Each row below holds a small network's activations on one input, seen along a few directions.
Each table varies a few parts of the input and shows all the possible inputs, shuffled.
Descriptions start from the smaller parts, as in this example, which fits no table here: one of 3 separate values, together with either a single point or one of 11 places along a line or (one of 4 places along a line, together with one of 8 places around a ring).
Shared parts are said once, and a part with two or three values counts as separate values.
(in the rows, 128 means zero)

Other details of the inputs vary at random and push rows far along two fixed directions, the same in every table; ignore that.

Rows:
R1: [192 125 186 102 128 102 107 119 167 177  86 166]
R2: [137 175 112  99 127 119 152 141 152  99 113 135]
R3: [ 98 164  98 117 149 152 172 127 155 128 181  82]
R4: [119 131 150 137 130 146 152 148 178 160 143 115]
R5: [ 95 161 118 133 126 148 197 153 170 144 196  42]
R6: [202 127 130  66 115 115  71 130 151 125  84 190]
R7: [142 148 120 105 117 158 111 127 137 111 113 117]
R8: [144  64 168 168 117  97  66 116  31 163 127 176]
R9: [ 48 101 112 141  88 163 123 128  70 128 143  71]
R10: [ 81 160 105 120 141 149 214 129 167 126 186  53]
R11: [ 76  84 106 118  88 130 109 138  65 145 139 110]
R12: [ 84  76  97 177 136 111  90 119  82 136 116 160]
R13: [ 84 193 102 122 146 131 191 128 153 104 170  87]
R14: [166 145 102 135 139 130 140 123 169  72  84 116]
R15: [ 28 132 109 165 129 143 127 127  75 141 159 129]
R16: [ 79 117 142 143 128  98  68 105  44 168 114 165]
R17: [104 149 101 169 192 119 178 117 139 128 128  86]
R18: [ 76 111 124 141 145 130  97 112  60 183 138 122]
R19: [151 134 131 140 146 143 179 159 126  88 163  92]
R20: [ 71  74 130 144 106 134 100 114  87 168 137 152]
R21: [178 125 166  92  87 133  97 141 165 117  91 131]
R22: [219 111 163 120 125  97 112 121 146 103 132 178]
R23: [169 142  92 125 149 112 150 136 170  84  97 125]
R24: [191 135 157 133 130 144 145 138 144  71 123 121]
R25: [158 128 162 102 151 115 131 104 153 163  97 149]
R26: [196 112 168 147 145 127 132 130 152 116 125 189]
R27: [150 125 141 104  94 131 124 158 148 133 125 116]
R28: [ 73  83 119 143 116 143  68 119  70 168 139 166]
R29: [182 123 106 122 140  84 112 110 166 104 100 161]
R30: [147 183 125 109 111 137 125 122 149  88  94 139]
Each input here is: one of 5 places along a line, together with either one of 2 separate values or one of 4 places along a line.
Question: The inputs of R17 and R23 match in every part but the place on the line of 5. If R18 is changed in the same way as R17 into R23, which row does it become?
Answer: R6
Question: Start at R16 and move only the place on the line of 4, one step at a time. The first step leads to R18. Which rows follow, in order?
Answer: R25, R1
Question: Which other rows does R13 become when the place on the line of 4 takes its other values? List them by row number.
Answer: R3, R5, R10
Question: List by row number the other rows that have the place on the line of 5 in common with R21.
Answer: R7, R9, R14, R24, R30

Rows:
R31: [146 181 127 138 170 134 203 132 218 111 136 102]
R32: [154 112 118 129 123 120  97 125 115  93  84 163]
R33: [ 73  93 118 160 118 122 117 122  70 158 143 100]
R34: [ 95 125  76 150 140 147 153 137 121  95 128  99]
R35: [151 104 155 126 123 117  97 117 125 143 121 185]
R36: [172 138 142 115 145  97 119 127 159 135 101 163]
R37: [ 48 160  98 169 167 147 230 139 131 128 188  28]
R38: [161 171 130 120 170 128 178 138 194 129 119 101]
R39: [167 160 107 123 138 127 135 115 132  82 129 123]
R40: [162 130  98  92 101 136 137 144 176 103 119 120]
R41: [169 137 141 119 107 117  98 125 115  92 114 149]
R42: [ 70 142 119 151 153 168 200 134 117 144 186  53]
R43: [159 116 134  95  82 118  85 134 131 105 113 144]
R44: [ 72  90 124 166 116 140 107 125  82 159 151 103]
R45: [168 132 147 125 138 109 124 119 163 130 113 179]
R46: [ 97  68 141 154  99 132  67 117  56 169 137 159]
R47: [156 179 135 116 178 150 200 141 205 128 136  81]
R48: [166 164 144  97 113 144 154 153 180  88 125 104]
R49: [111 112 110 113  82 137 107 146 119 109 140 108]
R50: [ 48 105 108 124 109 115  61  96  65 162 127 151]
R51: [ 62  91 114 177 116 135 110 126  73 157 147 100]
R52: [165 161 122 123 152 136 156 132 168  73 105 121]
R53: [107 152 131 134 105 155 160 152 115  97 137  86]
R54: [162  97 154 112 119 112  94 110 126 150 100 156]
R55: [ 23 145 104 137 114 155 129 124  71 172 145  96]
R56: [172 137 154 105 147 115 122 130 151 138 119 172]
R57: [162 119 151 112 135 127 105 128 129 154 119 160]
R58: [154 127 140 120 138 101 110 130 129 143 120 172]
R59: [ 92  86 141 139 115 117  97 118  62 155 148 150]
R60: [194 107 160 100 123  83  87 106 140 138  91 211]
Question: What is each input in this table made of?
Answer: either one of 2 separate values or one of 10 places along a line or (one of 3 separate values, together with one of 6 places around a ring)

Rows:
R61: [ 97 120 115 131 122 126  94 116  82 126 116 147]
R62: [106 111 142 152 129 124 109 125  65 133 144 138]
R63: [162  85 132  98  60  98  33 126  90 112  85 185]
R64: [101 123 119 133 115 125  89 116  82 124 112 146]
R65: [213 111 153 118 147 100 116 117 173 126  84 169]
R66: [ 91 147 102 130 105 155 172 151 113  96 161  58]
R67: [191 152 173  80 126 119 109 117 176 140  90 175]
R68: [208 124 149 117 154 103 132 126 180 121  95 164]
R69: [104 112 134 154 124 121 114 126  68 137 154 140]
R70: [137 179 130 139 177 144 209 145 171 108 168  94]
R71: [117 165  91 141 163 146 195 133 179 113 131  71]
R72: [211 123 147 120 149 105 128 120 174 125  93 159]
R73: [175 148 124 103 137 109 119 115 179 107  96 173]
R74: [157  85 144 116 105 108  74 115 124 171  94 165]
R75: [103 104 119 160  99 186 160 166 139 102 159  75]
R76: [ 83 112  96 146 126 128 123 122 103 126 132 120]
R77: [ 90 144 103 135 131 136 134 122 107 122 138 124]
R78: [115 131 146 156 134 133 131 130  93 126 137 121]
R79: [ 92 112 123 135 128 133 136 135 123 165 143  99]
R80: [119 180 148 120 146 153 179 135 169 135 136  91]
R81: [ 99 105 124 160 136 125 133 128  91 133 163 118]
R82: [ 94  98 133 128 111 126 102 123 104 165 144 136]
R83: [ 92 133 133 124 126 136 131 135 114 159 156 123]
R84: [111 187 123 120 160 155 219 139 200 131 173  69]
R85: [ 92  98  98 146 122 120 100 125  96 134 117 128]
R86: [206 128 154 115 148 103 135 119 178 115 101 173]
R87: [ 96 115 145 120 113 132  97 123  88 161 135 139]
R88: [ 82  94 126 137 110 128 112 123  96 166 145 124]
R89: [110 118 111 129  99 149 114 141  80 104 155  83]
R90: [ 84 125  96 141 134 132 132 124 115 123 140 116]
R91: [156  76 147 113 108 104  68 113 124 168  89 170]
R92: [ 93 117 139 121 107 129 101 123  92 166 145 140]
R93: [147 177 143 137 165 142 186 136 159 104 145 102]
R94: [120 180 120 132 154 148 171 128 161 103 119 102]
R95: [204 141 153 113 147 104 133 123 178 110 114 174]
R96: [ 90 116 105 134 121 122  97 125  85 131 130 147]
R97: [125 149  99 136 159 137 175 128 175 113 119  89]
R98: [218 156 145  78 112 126 129 135 177  83 102 142]
R99: [100 111 108 127  81 119 100 145  91 105 133 105]
Question: What is each input in this table made of?
Answer: either a single point or one of 5 places along a line or (one of 3 separate values, together with one of 11 places along a line)
Question: Start at R89 and move only the place on the line of 5, one step at a time. The first step leads to R98. Which rows follow, in order?
Answer: R66, R63, R99
Question: Which other rows does R74 become when the choice among 3 separate values takes its other values? List them by row number.
Answer: R71, R72
Question: Which other rows does R78 become when the place on the line of 11 takes its other values? List them by row number.
Answer: R62, R65, R68, R69, R70, R72, R81, R86, R93, R95

Rows:
R100: [ 75 162 102 165 153 154 197 145 111  99 179  56]
R101: [156 122 129 117 127 100  95 114 125 119 103 177]
R102: [136  72 137 133  87 107  33 115  54 133  91 186]
R103: [135  60 141 120  74 107  40 122  68 153 112 178]
R104: [196 159 133  90 145 119 134 116 200 107  86 164]
R105: [202 160 173  94 172 105 147 108 204 158  96 171]
R106: [145 121 125 136 134 115 130 128 129 114 131 135]
R107: [127 186 126 118 148 167 206 149 180 101 160  66]
R108: [204 163 166 109 183 120 172 118 231 142 103 168]
R109: [ 41 117  99 150 110 145 127 135  76 143 158  83]
R110: [ 88 148 114 123 126 149 158 140 130 131 164  92]
R111: [117 125 110 144 136 138 147 132 130 120 136  98]
R112: [124  76 129 130  90 112  68 126  85 144 110 151]
R113: [ 46 121 107 164 108 155 139 144  68 128 163  66]
Question: What is each input in this table made of?
Answer: either one of 2 separate values or (one of 3 separate values, together with one of 4 places along a line)
Question: Which other rows does R103 become when the choice among 3 separate values takes its other values? List them by row number.
Answer: R107, R110

Rows:
R114: [ 81 141 110 123 115 152 151 139 129 130 152  77]
R115: [208 145 137 110 145 107 134 124 168  90  97 156]
R116: [202 130 158  97 121 127 132 132 192 122 109 150]
R117: [125  92 143 113  76 116  54 124  73 142 115 166]
R118: [197 147 155  86 121 120 130 131 179 116 110 145]
R119: [ 50 162 115 167 187 142 224 132 142 160 192  66]
R120: [ 92 117 131 138 107 149 133 146  99 134 161  95]
R121: [193 153 130 103 137 113 124 121 168  89  87 161]
R122: [175 161 125 118 145 123 148 128 164  85 109 136]
R123: [136 167 129 101 125 147 162 138 168 114 133 100]
R124: [162  77 140 137 103 101  54 121  78 116  97 191]
R125: [124  73 109 135  98 101  55 118  79 131  97 168]
R126: [  4 109 101 184 157 141 152 123  47 184 209  88]
R127: [101 103 109 173 133 136 142 135  91 113 153 100]
R128: [134 152 116 104 127 146 166 139 186 128 131  92]
R129: [ 64 166 131 166 196 167 217 128 146 174 171  53]
R130: [181 158 146  79 112 132 122 127 187 113  93 158]
R131: [ 88 103  99 147 112 123  97 124  76 117 127 122]
R132: [162 160 119 115 139 129 140 125 169  88 100 143]
R133: [ 81  41 158 165 103  87  22 102  19 214 119 196]
Question: What is each input in this table made of?
Answer: either one of 4 places along a line or (one of 2 separate values, together with one of 8 places along a line)
Question: Start at R125 and move only the place on the line of 8, one step at a time. The first step leads to R131. Which rows follow, in order?
Answer: R132, R121, R122, R115, R124, R127
Question: Start at R116 and move only the place on the line of 8, one step at a time. The first step leads to R120. Which rows follow, in order?
Answer: R118, R117, R123, R130, R114, R128

Rows:
R134: [163 109 124 132 111 118 106 135 114  95 113 149]
R135: [197 114 166 105 129  88  56  89 151 160  73 248]
R136: [ 73  59 136 148 119 114  43  99  24 188 122 188]
R137: [ 24 127 107 171 151 136 168 127  96 163 180  91]
R138: [127 159 104 108 119 153 169 159 160 106 155  87]
R139: [115 161 102 112 126 152 162 138 164  97 135  76]
R140: [ 61  84  87 149  86 138  84 130  57 124 135 100]
R141: [229  92 181  88 129  70  66  94 152 165  90 222]
R142: [ 45 153 107 148 108 160 152 140  67 108 174  62]
R143: [150 154 120 142 147 137 168 146 140  78 145 103]
R144: [125 156 104 131 131 149 165 131 162  86 122  78]
R145: [ 75  95 102 167 111 121  84 133  28 105 146 123]
R146: [142 144 105 134 132 143 174 147 158  87 135  93]
R147: [151 104 115 118  96 131 103 132 132 111 108 129]
R148: [ 50 123  75 166 121 149 155 146  80 102 163  61]
R149: [ 46 113 127 168 160 163 165 133  85 169 189  78]
R150: [160 173 141 110 175 120 185 121 209 140 108 142]
R151: [130 152 112 115 119 156 167 145 166  99 139  78]
R152: [130 166 130 112 117 155 169 148 156  97 146  86]
R153: [149 121 114 128 119 115 104 129 115  92 107 148]
R154: [115 176 119 108 125 152 164 141 155  94 141  84]
R155: [ 86  46 152 155  96 101  53 119  39 193 126 175]
R156: [ 74  49 149 158 101 101  59 119  48 188 143 174]
R157: [130 130 106  97 100 127 102 143 125 116 125 136]
R158: [226  96 188  97 132  92  58 106 145 175  62 227]
R159: [ 76 101 132 146  71 140  88 135  30 125 153 116]
R160: [171 180 149 112 180 114 171 123 208 145 101 134]
R161: [172 163 158 124 169 135 172 119 209 142 136 144]
R162: [139 146 114 134 124 153 170 136 164  89 127  78]
R163: [210 114 168  95 141  88  61  95 145 169  53 232]
R164: [173 170 136 103 178 104 181 104 199 140 130 133]
R165: [183 165 166 117 174 120 171 134 212 149 113 124]
Question: What is each input in this table made of?
Answer: one of 2 separate values, together with either a single point or one of 6 places around a ring or one of 9 places along a line
Question: The inputs of R155 and R150 match in every part but the choice among 2 separate values. If R146 is changed in the same way as R155 into R150, which row does it become?
Answer: R148
Question: Start at R156 and move only the place on the ring of 6, one step at a time. The first step leads to R161. Which rows follow, in order?
Answer: R149, R158, R165, R155
